|  4.98 | -1.05 | -4.24 |  5.43 |  3.55 | -0.13 | -1.68 | ⇒ -1.05
| -3.32 | -0.45 |  2.50 |  1.49 |  4.28 |  3.29 | ⇒ -0.45
| -5.64 | -1.81 |  1.40 |  4.05 | ⇒ -1.81
| -3.47 | -1.59 | -0.75 |  3.85 |  3.26 | -4.08 | ⇒ -1.59
|  1.42 | -0.58 |  4.56 |  2.48 |  2.54 | ⇒ -0.58
|  2.24 |  3.67 |  1.33 |  0.58 | -4.77 | ⇒ 3.67
| -2.03 | -4.46 |  2.23 |  2.57 |  3.76 | ⇒ -4.46
|  5.34 |  2.88 |  3.52 | -1.57 |  4.20 |  4.01 | ⇒ 2.88
---
-0.09	-0.88	1.14	1.28	-2.92	-3.32
-2.32	4.92	1.42	-2.50	-0.88	-0.27
0.05	0.48	-0.09	-0.55	1.26	1.11
-> 4.92

-0.06	2.50	-4.71	-1.29	5.51
-3.31	2.29	5.50	2.42	-1.63
-> 2.29

0.18	1.58	-3.23	2.62
-4.45	-0.53	-0.79	-1.10
1.00	-0.62	1.25	0.24
-> -0.53

3.38	2.10	1.38	-2.77	4.13	-1.18	2.72
4.66	1.69	2.73	-4.11	5.27	-1.12	1.85
-> 1.69

1.79	0.84	-1.35	-3.19	-0.56	-3.97	0.20
0.20	-0.08	-1.53	-1.27	-0.66	4.30	1.47
-> -0.08

2.01	-4.32	-0.25	-0.71	-0.19	1.71	4.81
0.33	5.06	0.40	-1.54	-1.97	-2.88	-4.99
2.65	-1.77	-1.12	-1.94	-1.35	0.75	0.83
-> 5.06
---
| -4.42 | -3.53 | -0.13 | -4.05 |  4.75 | --> 4.75
| -1.62 | -2.89 | -1.29 | -4.13 | --> -4.13
|  0.72 | -4.03 |  2.55 |  5.82 | -4.66 | --> -4.66
| -3.81 |  2.76 | -1.70 |  4.74 | -4.59 |  1.95 |  1.58 | --> 1.58
| -2.13 |  2.46 |  1.98 |  1.90 |  3.77 | -5.24 | --> -5.24
|  5.11 |  2.11 |  3.98 |  4.55 | -4.14 | --> -4.14
| -5.64 | -0.84 | -0.33 | -3.14 | -1.89 |  0.49 | -1.41 | --> -1.41
|  0.67 |  2.01 |  5.57 | -4.82 | --> -4.82
| -3.60 | -4.27 | -0.17 |  0.32 | -2.20 | --> -2.20
|  1.59 |  1.68 | -3.63 |  4.46 |  2.91 | -2.38 |  1.31 | --> 1.31
---
| -0.87 | -5.20 |  2.53 |  3.57 | -5.06 |
| -0.06 | -5.45 |  3.56 |  4.13 | -3.62 |
-> 4.13

|  3.57 |  3.44 | -3.02 | -4.23 |  1.75 |
| -0.21 |  1.12 |  2.15 | -2.96 |  3.83 |
-> -2.96

|  2.94 |  3.47 | -2.11 | -3.38 |  3.23 |
| -4.29 | -1.66 | -1.06 |  5.27 | -2.87 |
-> 5.27

| -2.63 | -1.81 |  2.81 |  1.46 |  4.30 |
| -1.24 |  1.44 | -2.04 | -5.42 |  2.43 |
-> -5.42

| -2.90 |  1.01 | -4.63 |  0.65 |
| -2.90 |  2.32 | -4.63 | -1.71 |
-> -4.63

| -3.42 |  0.22 | -3.93 |  0.92 |
| -5.21 |  0.70 | -5.67 |  2.08 |
-> -5.67

| -3.19 | -0.94 |  3.48 |  0.26 |
| -1.33 |  4.14 | -1.87 | -3.72 |
-> -1.87

|  3.05 |  3.90 |  4.96 |  5.07 |  3.24 |
|  1.99 |  2.82 |  4.88 |  3.75 | -3.00 |
-> 3.75
---
-0.78,2.71,-3.54,0.73,-0.56,-0.32,1.26
-4.64,-2.51,-4.44,-2.68,-0.95,-0.40,-4.90
0.54,-0.89,-1.78,-1.08,1.35,1.85,0.41
value -3.54

4.56,1.22,3.09,5.56
2.48,4.03,3.51,4.49
4.56,1.16,3.11,5.47
value 3.09

-1.11,-0.15,3.94,-0.61,0.15,-0.71,-2.71
-0.47,1.28,0.93,-2.23,-0.08,-1.11,0.82
-0.04,1.10,4.27,-1.37,0.96,1.18,-2.17
value 3.94

-0.82,-1.78,-2.34,-0.46,-0.72,2.44,1.61
-0.91,2.67,3.62,0.68,2.80,-2.91,-3.22
-1.07,2.99,3.29,3.82,4.11,2.41,1.77
value -2.34

-0.78,1.66,0.07,-1.71,5.52,-0.34
-0.03,0.05,-0.05,-0.14,0.38,-0.05
-0.59,1.21,0.17,-1.11,4.06,-0.16
value 0.07

-1.19,1.88,-1.25,2.67
2.22,1.77,3.27,-0.37
-2.26,-1.49,-4.64,-4.11
value -1.25

2.34,1.75,0.54,1.15,-2.80,-2.20,-1.31
-4.03,-3.01,-0.95,-1.99,4.93,3.92,2.39
-0.66,-0.49,-0.13,-0.31,0.82,0.64,0.38
value 0.54
---
[15 67 84 61 45  4] Answer: 15
[860 945 231  61] Answer: 860
[ 14 -42  -9  32] Answer: 14
[ 939   92 -614  989   52] Answer: 939
[43 35 60 64 19 77 27] Answer: 43
[-164  763  -17 -699] Answer: -164
[110 167 233   3] Answer: 110
[7 7 6 6 2 3] Answer: 7
[624 901 131 878  52] Answer: 624
